Each row has a name. After each piece below comes the name of the row it's from, unless a question asks for something else. Each question is about the rows just above it.

[137 131 132 131 135 127 108 120 128 123 130  93 135 137 118 119 130 135
 143 142 108 112 112 105 141  92  94 148 113 129 115 148  98 114] = J_523
[148  92 113 119 131 128 127 130 135 108  93 105 135 142 112 141 143 111
 137  98 130 108 123 132 114  94 115 148 135 137 118 131 120 129] = J_240
[148 112 114 137 148 123 136 118 135 132  93 112  92  94 127 141 129 135
 113 105 131 128 119 115 108 108  98 131 120 143 135 130 142 130] = J_221
[139 126 123 157 137 113 128 103 119 101 137  92 147 126 129 114 129 113
 101 133  97 122 127 145 117 132  89 174 137 110 114 109 112 152] = J_559
[160  85 122 141 203 138 118 152 128 129  98  76 112 128 161  93 100 128
  92 107 117 116  90 136 120  52  89 155 108 163 162 102 111 164] = J_653
[ 98 114 137 131 132 131 135 127 108 120 128 123 130  93 135 137 118 119
 130 135 143 142 108 112 112 105 141  92  94 148 113 129 115 148] is which row reordered?
J_523
Which row holds these entries in another order? [123 147 114 137 126 122 127  97 117 152 137 137 119 103 101 113 132 101
 129 139  89 112 110 145  92 174 129 113 126 133 128 157 109 114]
J_559
Which row holds these entries in another order? [ 92  93  94  98 105 108 108 112 112 113 114 115 118 119 120 123 127 128
 129 130 130 131 131 132 135 135 135 136 137 141 142 143 148 148]
J_221
[129 112 115 113 141 108 132 127 135 148 148  92 143 135  94 114 118 137
 128 123 137 120 135  93 131 130 105  98 112 130 142 108 131 119] is which row reordered?
J_523
Which row holds these entries in another order? [164 111 102 162 163 108 155  89  52 120 136  90 116 117 107  92 128 100
  93 161 128 112  76  98 129 128 152 118 138 203 141 122  85 160]
J_653

[125 141 130 139 124 139 154 111 147 120  64 135 130 131  97  83 124 133
 102 171 119 107  78 120 100 144  82  86  78 137  91 100 142 122 132 174
  96 102 130 110 116 167] : J_246
[103 108 120 123 127 160  96 119 158 112  57 164  78 110 183  75 115 115
 152  82 104 196  90 110 100  87  99 126  71 121  98 153 121 116  87  54
  98 101  89 111 119  87] : J_747
[103 108 120 123 127 160  96 119 158 112  57 164  78 110 183  75 115 115
 152  82 104 196  90 110 131 129 132 155 209 161 129 155 122 151 113 133
 119 170 146 141 114 129] : J_575
[152 110 119 109 128 165 162 142 154 126 128 175 135 140  96 121 147 120
 106 164 129 107 152 111 112 134 116 107 141 110 146 155 135  99 105 162
 124 132 141 141  92 111] : J_84
[152 110 119 109 128 165 162 142 154 126 128 175 135 140  96 121 147 120
 106 164 129 107 152 129 143 144 128  85 134 159 139 102 135  78 116 166
 145 127 169 144 137 180] : J_195
Put [ 91 100 142 122 132 174  96 102 130 110 116 167 125 141 130 139 124 139
 154 111 147 120  64 135 130 131  97  83 124 133 102 171 119 107  78 120
 100 144  82  86  78 137] back in order: which row is it?
J_246
[129 114 141 146 170 119 133 113 151 122 155 129 161 209 155 132 129 131
 110  90 196 104  82 152 115 115  75 183 110  78 164  57 112 158 119  96
 160 127 123 120 108 103] is which row reordered?
J_575
Which row holds these entries in another order? [140  96 121 147 120 106 164 129 107 152 111 112 134 116 107 141 110 146
 155 135  99 105 162 124 132 141 141  92 111 152 110 119 109 128 165 162
 142 154 126 128 175 135]
J_84

[166 199 220 226 137  46 128 226 184 224  66 225 224 226  52 221 214 182] : J_479
[225  31 147 225 212  41 219 225 219  33  31 215 225 223 226  30 220 216] : J_931
[224 226 226 199 224 221 128 184 220 182 165  66  46 226 137  52 214 225] : J_690
[224 226  52 221 214 182 166 199 220 226 137  46 128 226 184 224  66 225] is which row reordered?
J_479
[216 220  30 226 223 225 215  31  33 219 225 219  41 212 225 147  31 225] is which row reordered?
J_931
[225 214  52 137 226  46  66 165 182 220 184 128 221 224 199 226 226 224] is which row reordered?
J_690
Put [137 128 221 199 226 165 225 220 224 226  66 224  52 214 182 226  46 184] back in order: which row is it?
J_690

[229 101 154 169  93  71 170] : J_955
[169 229 169  71  93 101 154] : J_665
[154 229  71 170  93 170 101] : J_971
[ 71  93 101 154 169 170 229] is which row reordered?
J_955
[101 170  93 170  71 229 154] is which row reordered?
J_971
[ 71 169  93 154 101 229 170] is which row reordered?
J_955

[218 146 149 153 131]  J_107
[170 156 184 127 158]  J_650
[133 131 172 205 151]  J_237
[222 143 162 137 132]  J_572
[175 170 160 137 150]  J_759
[131 218 149 146 154]  J_14
[139 180 140 190 148]  J_254
[206 172 133 151 131]  J_927
[148 180 190 139 140] is which row reordered?
J_254
Put [151 205 172 131 133] back in order: which row is it?
J_237
Which row holds these entries in another order? [150 160 137 170 175]
J_759
[158 127 184 156 170] is which row reordered?
J_650
Put [131 146 149 153 218] back in order: which row is it?
J_107
[131 151 133 172 206] is which row reordered?
J_927

[ 68  92  92 132  98  98] -> J_997
[165 161 222 144 127 124] -> J_961
[ 68  92 148 132  98  98] -> J_247
[133  98  92  98  92  68] -> J_981
[147 134 151 113  63  41] -> J_580
[134  41  63 151 114 147] -> J_864
[188  68 123 153  92  95] -> J_889
[ 68 123  92 153  94 188] -> J_935
Which row holds these entries in another order? [ 68  92  92  98  98 132]
J_997
Put [151 134  63 147 114  41] back in order: which row is it?
J_864
[188  94 153  92 123  68] is which row reordered?
J_935
Put [ 41  63 113 134 147 151] back in order: which row is it?
J_580

[232 162 227 191  63  48]  J_753
[ 48 232  63 191 162 226]  J_22
[232  63 191  48 226 163]  J_519
[ 76  11  88 123  58 166]  J_40
[233  36 130 211 201 159]  J_139
[ 76  11  88 244  58 166]  J_705
[131 135  73  11 239 182]  J_356
[233 201 130 160 211  36]  J_427
[226  63  48 232 161 191]  J_539
Which row holds these entries in another order? [211  36 233 201 130 160]
J_427
Which row holds these entries in another order? [ 48  63 162 191 226 232]
J_22
Put [ 36 130 159 201 211 233] back in order: which row is it?
J_139
Put [232  48 226 162 191  63] back in order: which row is it?
J_22
[ 11  58  76  88 123 166] is which row reordered?
J_40
Which row holds these entries in another order? [191 226 232 162  48  63]
J_22
[163 226  48 191  63 232] is which row reordered?
J_519

[ 48  55  47  73  53  57 124  52 123 162  43 136 155  88  63 178  57  55
  52 211  47 113  45  46 199 216  54  56 182  62  54  92  47 179 132 184
 159  63  99  89 176 161  66 214  73] -> J_818
[ 81  50 208  81  80 206 198  76  60 167 214  59 136  41  62  52 217  75
  75 175 214  43 214 214  51 186  75  72 214  61  74  43  84 180 218 215
 216 205 217  39 176 159  42 189  70] -> J_731
[ 75 198  41  43  76  51 217 175  61  75 216  75  72 214 136 206  62 205
 217  59 214  83  81 167  50 214  81 180 159  80  42 176 186 189 214 218
  39 214 208  52  60  43  70 215  74] -> J_352
[205  51  88 207 206 101 141 208 215 172  70  47 184  54  65 215  57 208
 211 179  72 104  68  70 215 169 207 205  67 215 207  55 208 156  54  68
  59 107  46  74 159 179 178 164 204] -> J_15
[177  75 215 169 176 217 216 178 203  40 215  39  40  42 138 203 206 180
 180  49 213  54 217 215 205  48 177 176 210 211 178  44 178  39 206 211
 210 217 189  48  38  40 140  44 147] -> J_687
[ 61 167  60  81  59 215 136  51 208  52  80  42 186  72  39  50  43  75
 189 206 214  62 214 217  75 175  75 216  83 214  41  43  76 218  74 198
  70  81 205 214 176 214 159 217 180] is which row reordered?
J_352
Which row holds these entries in another order? [ 81 217  43  41 180 176  75  76 159  74  59  75  61 175  70  60 136  72
 214  42  43 189 186  51 214 215 198 214  81  50 208  84  52  80 214  75
  39 206  62 216 214 217 205 218 167]
J_731
[ 43  45  46  47  47  47  48  52  52  53  54  54  55  55  56  57  57  62
  63  63  66  73  73  88  89  92  99 113 123 124 132 136 155 159 161 162
 176 178 179 182 184 199 211 214 216] is which row reordered?
J_818
Which row holds these entries in another order? [176  43  52 180  81  75  43  39 214 214  74 217  51  80  62  70  75  72
 206  76 214 186 214 218  81 175 205 215  41 159  61  84  75  59  60 136
 198 214 167  50  42 216 208 217 189]
J_731

[104 170 128 124 151]  J_140
[131  59 162 110 104]  J_679
[131 175 162 110 104]  J_51
[122 151 156 101 128]  J_229
[167 142 177  63 117]  J_840
[114 102 167  69  94]  J_156
[131 175 162 110 133]  J_169
[114 102 195  69  94]  J_848
[ 84  76 220  52  72]  J_264
Which row holds these entries in another order? [ 69  94 102 114 195]
J_848
Put [220  84  76  52  72] back in order: which row is it?
J_264

[122 122 135 131 129 122 111 133 122 130 129 133 133 132 128 127 130 122
 111 142 140 136 132 130 136 129 131 134 118 132 125 129 122 122 134 136
 125 127 131 123 113 138 141 122 140 118 135] = J_110
[124 135 132 128 130 133 124 139 130 119 121 137 136 129 131 125 128 114
 133 134 126 134 130 132 132 131 125 121 133 141 115 126 133 135 148 129
 121 131 130 119 116 129 133 123 126 136 139] = J_204
[133 121 115 139 136 136 135 134 130 139 132 121 124 126 128 132 129 125
 128 137 133 126 133 126 133 131 132 131 130 116 141 134 125 119 136 133
 129 123 121 119 130 129 131 114 124 148 130] = J_17
[120 124 135 118 140 129 126 127 131 124 127 125 133 137 115 133 136 127
 141 135 123 119 144 110 123 124 127 122 136 138 129 119 136 117 125 135
 119 116 130 135 142 132 127 120 121 140 128] = J_726
[126 145 115 117 129 145 137 121 133 130 136 140 126 136 109 117 128 120
 131 128 124 128 121 129 128 140 122 127 121 115 125 134 129 116 128 138
 132 117 147 110 126 130 118 141 116 127 131] = J_741
[127 114 114 129 121 119 123 135 125 130 127 123 144 123 138 134 129 130
 120 123 125 119 125 129 126 145 132 121 132 107 136 122 113 135 131 125
 127 141 119 101 111 117 126 123 127 129 135] = J_168
[124 124 129 130 139 136 130 133 137 131 128 114 119 133 126 125 129 136
 139 128 131 132 125 126 136 121 130 134 133 116 148 119 131 129 133 132
 121 130 141 115 121 131 135 134 123 126 133] = J_243
[121 129 128 126 125 117 133 109 130 140 136 145 120 137 145 115 124 126
 132 140 117 129 128 127 129 131 128 117 128 115 121 141 136 116 122 116
 121 126 138 147 110 127 118 135 131 128 130] = J_998
[121 124 124 129 138 136 145 127 142 107 115 121 143 137 130 132 124 123
 122 124 131 125 127 129 123 135 135 133 121 114 126 130 138 128 155 131
 125 132 132 119 128 136 134 134 123 120 129] = J_967
[142 124 136 128 128 133 133 133 121 127 134 125 135 129 123 133 125 131
 114 129 121 132 126 126 133 134 123 127 126 126 128 123 118 136 128 136
 136 133 131 123 117 123 122 131 132 126 130] = J_996
[130 121 129 128 126 125 117 133 109 130 140 136 145 120 137 145 115 124
 126 132 140 117 129 128 127 129 131 128 117 128 115 121 141 136 116 122
 116 121 126 138 147 110 127 118 135 131 128] is which row reordered?
J_998
Which row holds these entries in another order? [131 127 116 141 118 130 126 110 147 117 132 138 128 116 129 134 125 115
 121 127 122 140 128 129 121 128 124 128 131 120 128 117 109 136 126 140
 136 130 133 121 137 145 129 117 115 145 126]
J_741
Put [111 111 113 118 118 122 122 122 122 122 122 122 122 123 125 125 127 127
 128 129 129 129 129 130 130 130 131 131 131 132 132 132 133 133 133 134
 134 135 135 136 136 136 138 140 140 141 142] back in order: which row is it?
J_110
Which row holds these entries in another order? [128 140 121 120 127 132 142 135 130 116 119 135 125 117 136 119 129 138
 136 122 127 124 123 110 144 119 123 135 141 127 136 133 115 137 133 125
 127 124 131 127 126 129 140 118 135 124 120]
J_726
[114 115 116 119 119 121 121 121 123 124 124 125 125 126 126 126 128 128
 129 129 129 130 130 130 130 131 131 131 131 132 132 133 133 133 133 133
 134 134 135 136 136 136 137 139 139 141 148] is which row reordered?
J_243
Put [141 134 125 119 136 133 129 123 121 119 130 129 131 114 124 148 130 133
 121 115 139 136 136 135 134 130 139 132 121 124 126 128 132 129 125 128
 137 133 126 133 126 133 131 132 131 130 116] back in order: which row is it?
J_17

[208 140 208 100 155 133 137 171 211 128  49 121 148 129 178 193 104  94
  94 114 116  99] : J_535
[140 129 211 171 155  50  94 193 116 137 178 114  99  99 128 208 148 121
  94 104 133 208] : J_566
[ 94  50 208 104  94 121 137 178 208 100  99 171 114 148 211 160 132 117
 109 128 117 137] : J_711
[ 94  50 208 104  94 121 137 178 208 100  99 171 114 148 211 133 116 140
 128 193 129 155] : J_306
[136 116  46  55 161 129  59 120 126 151 125 213  73 107 116 140  67 160
 112  95 183  62] : J_262
[ 57 110 139 150 136 102 168  86  70  75 129 118 153 128 128 126 128 168
 242 115 111 188] : J_732
[ 46  55  59  62  67  73  95 107 112 116 116 120 125 126 129 136 140 151
 160 161 183 213] is which row reordered?
J_262
[111 188  57 110 139 150 136 102 168  86  70  75 129 118 153 128 128 126
 128 168 242 115] is which row reordered?
J_732
Put [208 137 171 140 128 211 129 104 114  99  94  94 121  50 155 133 193 148
 178 116 208 100] back in order: which row is it?
J_306
Which row holds these entries in another order? [148 208  99 133 104 211 171  94 100 137 114 208  50  94 128 193 121 116
 140 129 155 178]
J_306
[155 129 193 128 140 116 133 211 148 114 171  99 100 208 178 137 121  94
 104 208  50  94] is which row reordered?
J_306
Which row holds these entries in another order? [ 50  94  94  99  99 104 114 116 121 128 129 133 137 140 148 155 171 178
 193 208 208 211]
J_566
[ 49  94  94  99 100 104 114 116 121 128 129 133 137 140 148 155 171 178
 193 208 208 211] is which row reordered?
J_535

[127 119 127 119 129 136 134 123 119 121 138 129 138 129 138 129 129 138
 127 119 127]  J_663
[128 134 119 138 129 136 119 129 121 138 129 123 129 127 129 127 138 119
 127 119 138]  J_173
[125 130 125 130 131 128 130 126 129 128 126 131 126 131 126 131 131 126
 125 130 125]  J_373
[234 227 129  40 129  27 130 129  27 129 130 125  30 126 232 234  73 127
 235 198  41]  J_287
[234  30 129 129 234 130 127  27 125 129 232  41 130  73  40 227 129 234
 126 198  27]  J_65
[125  27 129  41 129 226 198  73  27  40 234 129 234 127 232 130 130 234
 126  30 129]  J_348
[124 127 124 132 128 124 128 127 127 129 123 127 129 130 124 127 128 132
 132 128 132]  J_125
Put [127 235 198  41 234 227 129  40 129  27 130 129  27 129 130 125  30 126
 232 234  73] back in order: which row is it?
J_287
Which row holds these entries in another order? [138 128 134 119 138 129 136 119 129 121 138 129 123 129 127 129 127 138
 119 127 119]
J_173
[131 126 126 131 129 125 130 125 130 126 126 130 131 131 128 130 125 128
 126 131 125] is which row reordered?
J_373
Which row holds these entries in another order? [119 119 119 119 121 123 127 127 127 127 129 129 129 129 129 134 136 138
 138 138 138]
J_663
Put [234  41 129  30 130  73 232 130 234 129  40 127  27 125 234 226 129  27
 126 198 129] back in order: which row is it?
J_348
Put [ 27  27  30  40  41  73 125 126 127 129 129 129 129 130 130 198 227 232
 234 234 234] back in order: which row is it?
J_65

[152  83 131 161  64  98  62 128  95 129  46  92 139 119 102 149 113 127
 134 136 156  50 125 153  68] : J_844
[131 125 128 149 134  95  83  62 152 127  92 136  98 113  50 161 102 139
  68 152  64 129 119  46 156] : J_255
[ 98  92  83 135 152 161 129 102 139 118  62  95 136 152 113 127 125  50
 131 128  46 149  68  64 156] : J_772
[162  43  67 162 106  74 139  72 106 117 208  48 155  88 144  71 141 205
 141  61  86 162 156  85  85] : J_742
[120 123 162 118 131 119 157 144 145 128  95  88 119  85 112 107 128 147
  46  97 105 122 155 129  98] : J_41
[135 129 152  68 156  95 149 131 139 128  92  83 102  64 113 119 161 127
  46  50  98 152 136 125  62] : J_730
Put [ 46  83 139  98 113  95 102 152  68 149 127 153 134  64 131  92 129  62
 136  50 156 161 125 128 119] back in order: which row is it?
J_844
Put [ 85  85 156 162  86  61 141 205 141  71 144  88 155  48 208 117 106  72
 139  74 106 162  67  43 162] back in order: which row is it?
J_742
[136 125  62 135 129 152  68 156  95 149 131 139 128  92  83 102  64 113
 119 161 127  46  50  98 152] is which row reordered?
J_730
Which row holds these entries in another order? [129 125  62  46 128 161 136  64 131  98  68 156 139  83  50 152 127 102
  95 152 149  92 135 113 118]
J_772
Which row holds these entries in another order? [ 46  50  62  64  68  83  92  95  98 102 113 119 125 127 128 129 131 134
 136 139 149 152 152 156 161]
J_255

[142 125  23 132 237 132 134] = J_946
[142 135 237 132 125 132  23] = J_256
[148 131 237 132  23 126 129] = J_551
[135  23 125 237 142 131 132] = J_963
Which row holds these entries in another order? [132 135 237 142  23 132 125]
J_256
Put [132 125 132 142 134 237  23] back in order: which row is it?
J_946
Put [132 131 142 237 125  23 135] back in order: which row is it?
J_963
[ 23 132 125 132 237 135 142] is which row reordered?
J_256
[126 129 148 131 237 132  23] is which row reordered?
J_551
Put [ 23 125 132 132 135 142 237] back in order: which row is it?
J_256

